Each row below holds a small network's activations on one input, seen along a few directions.
In each table, some parts of the input vary, and every possible input appears once, in random order.
Descriptions start from the smaller parts, as in this example, which fits no table here: one of 6 places along a line, together with either a single point or one of 11 places along a line or (one of 2 separate values, together with one of 8 places around a ring).
Shared parts are said once, and a part with two or three values counts as separate values.

Other details of the inputs vary at random and push rows far along two fixed directions, the same in every table; ignore that.

Table:
r1: [ 34  19 -22  -7  50 -11 -16  34   3  45  16]
r2: [-37  32 -14  -2   5 -53  18  11  -2  -7 -18]
r3: [ 26 -14   3  52  29  47  -1  11 -12  13  43]
r4: [ 18   9  31  -3 -41  33  19 -38   4 -21 -11]
r5: [-37   3 -23 -43 -29 -63  13 -19 -13   0 -12]
r6: [ 12 -17  51  -3 -54  42   9 -37  19 -50 -12]
r7: [ -8 -12 -14 -33 -19 -47  32  29  11  -3  -1]
r8: [-11  -8 -11 -10 -24 -57  24   3  -4 -11   2]
r9: [ 19  -1  -9  51  -3  66 -47   3 -15  28   2]
r10: [ 39 -25 -15  34 -27  40 -45   0 -24  33  14]
r11: [ 14 -37  40 -16 -13  27  36   6  46 -54  11]
r12: [ -4 -28 -13  36  14  62 -21 -10   0   4  22]
r13: [-20 -22  26  -2 -25  50  51 -37   4 -43  19]
r14: [ 24 -45   7  51  27  43 -24  11   6 -11  13]
r15: [-19  34  -8 -41   7 -43  10 -31  -6   9 -10]
r16: [-29  37  -1 -41   4 -46  54  26   3  -1 -10]
r17: [-27  17  -7 -39  15 -59  13  34  13  -5 -39]
r18: [ 13 -17  35   4 -19  16  57 -27  25 -54  14]
r19: [  3  37 -25   7  20 -24 -74  14 -34  56 -40]
r20: [-19 -15   8  -5 -11  17  48  24  32 -37  -2]
r21: [-12   3 -29   2  42 -14 -57   2 -19  37 -14]
r22: [  8  20 -28  -7  51 -25 -77  -1 -18  57   9]
r23: [ 30   8   3  42   0  66 -30  -3 -29  36  17]
r24: [-14  23  13 -25   2 -65   7  -5   9 -19 -13]
Each input here is: one of 4 places along a line, together with either a single point or one of 5 places around a ring.
Question: The inputs of r21 and r17 match in every part but the place on the line of 4. If r15 is changed in the same way as r21 into r17, which row does it become?
Answer: r1
Question: A walk changes only the place on the line of 4. It starts at r20 and steps to r2. List the rest of the walk in order.
Answer: r12, r9

Table:
r25: [-16  31 -32 -22   0 -42 -32 -17 -27  41 -10]
r26: [ -9  45 -34  17  25 -32 -44   4 -46  57 -11]
r27: [  3 -18  38  -1 -45  11  23 -40   7 -47  -1]
r28: [-18  29  -3 -18   8 -28  27  30  10   1 -11]
r29: [ 21   2 -24  17  -9  11 -38   1 -23  41   9]
r30: [-28  -5 -35 -14  30 -63 -45  41   2  14 -33]
r31: [ 16   6 -27  24  68  27 -43  35  -4  49  28]
r32: [ 27 -23  26  15  -6  70 -11 -31  12 -17   7]
r33: [-27   7  -4 -24 -16 -64  47  -2   8 -27  -3]
r34: [ 13 -18 -32   6  32   1 -20  15  -2  31  32]
r35: [ -3 -25 -20  26   5   9 -79   6 -11  22 -26]
r36: [-25 -14  21  -7 -41  38  37 -39   0 -38  -9]
r37: [-45  12  -5 -39  -4 -39  53   2   6 -21 -13]
r38: [ 33 -21  32  36  -9  60  -8 -27   8 -24   9]
r39: [ -3  18 -22 -36  36 -59 -18  17  -3  32   3]
r40: [ 34 -12 -14   4  26  -5 -23  35   1  32  23]
r41: [ 26 -45  -1  59  27  64   3  18   2  -3  42]
r42: [ 20 -18  11  39  10  91 -30 -17  -2   7  21]
r43: [-36  31   3 -27 -45 -28  34 -13 -16 -11 -36]
r44: [ 11 -20  33 -14 -19  17  52   8  37 -48  -3]
r45: [-29  22   3 -21 -43 -50  24 -34 -11 -20 -20]
r46: [ 28 -11 -10  17  38 -15 -25  21  -2  22  28]
r47: [-22  18  12 -51   5 -45  39  -2  25 -27 -21]
r48: [ 17 -12  23  32 -23  77   0  -8   3 -13   7]
r49: [-23   6  -8 -38 -28 -55  50  11  12 -17  -8]
r50: [  8 -18  34 -14 -57  20  25 -27   9 -38  -6]
r51: [ 51 -22  16  37  -2  78 -31  -4   2   9  13]
r52: [ -5  34 -16 -31   8 -45 -40 -15 -23  39 -13]
r53: [-17   5  37  12 -36  30  34 -33   8 -48 -11]
r54: [-14 -13  32   9  -9  19  57  -1  29 -57   7]
r55: [ 11  -4 -26  19  28   9  -6  41 -10  35  16]
r56: [  2  36 -13 -12  44 -61 -10  24   0  22 -11]
Question: The inputs of r45 and r33 match in every part but one. If r26 is changed in the same way as r45 into r33, which row does it become?
Answer: r41
Question: Describe the family of inputs behind these rows.
Answer: one of 2 separate values, together with either a single point or (one of 3 separate values, together with one of 5 places around a ring)
Question: Change only the choice among 2 separate values in r35. List by row number the other rows that result.
Answer: r30
Question: Change only the place on the ring of 5 in r32. List by row number the other rows that result.
Answer: r25, r36, r42, r52
Question: Change only the choice among 2 separate values in r32. List by row number the other rows that result.
Answer: r47

Table:
r57: [-66   2 -27 -46   3 -83   8  13 -16  -5 -37]
r58: [  4 -30 -36  66  27  54 -41  18 -20  38  49]
r59: [-24  69  16 -40  57 -79  62  63  17   5 -13]
r60: [ 18  -5  -3  45  42  79 -72   1  -6  34   8]
r61: [ 40 -25 -28  48  36  33 -46   9 -17  60  76]
r62: [-34  -7  -6 -71 -12 -88  34 -11   2 -21 -16]
r63: [ 32 -50  49   3 -16  36   8 -35  38 -65  18]
r64: [  3 -87  42  10 -86  41  80 -17  55 -79  -7]
r65: [-20  59  12 -52 -30 -45   1   3  -2   6 -54]
r66: [ 12  60 -43 -15  39 -92 -87  46 -22  73 -42]
r67: [ -8 -21  25  45 -17  75  35 -33  -8 -29   9]
r68: [-24  47 -43 -15  46 -74 -64  14 -13  23 -47]
r69: [-40  45  28 -51 -80 -45  95 -28  -8 -50 -50]
r70: [ 15 -28  43   3 -47  70  83 -66  17 -71  26]
r71: [ 52  -5   4  19  39  68 -60 -16   4  35  32]
r72: [ 40 -25 -33  52  -1  49 -36  37 -22  45  48]
Question: Describe the family of inputs behind these rows.
Answer: either a single point or (one of 3 separate values, together with one of 5 places around a ring)
Question: Change only the choice among 3 separate values in r72. List by row number the other rows that result.
Answer: r58, r61
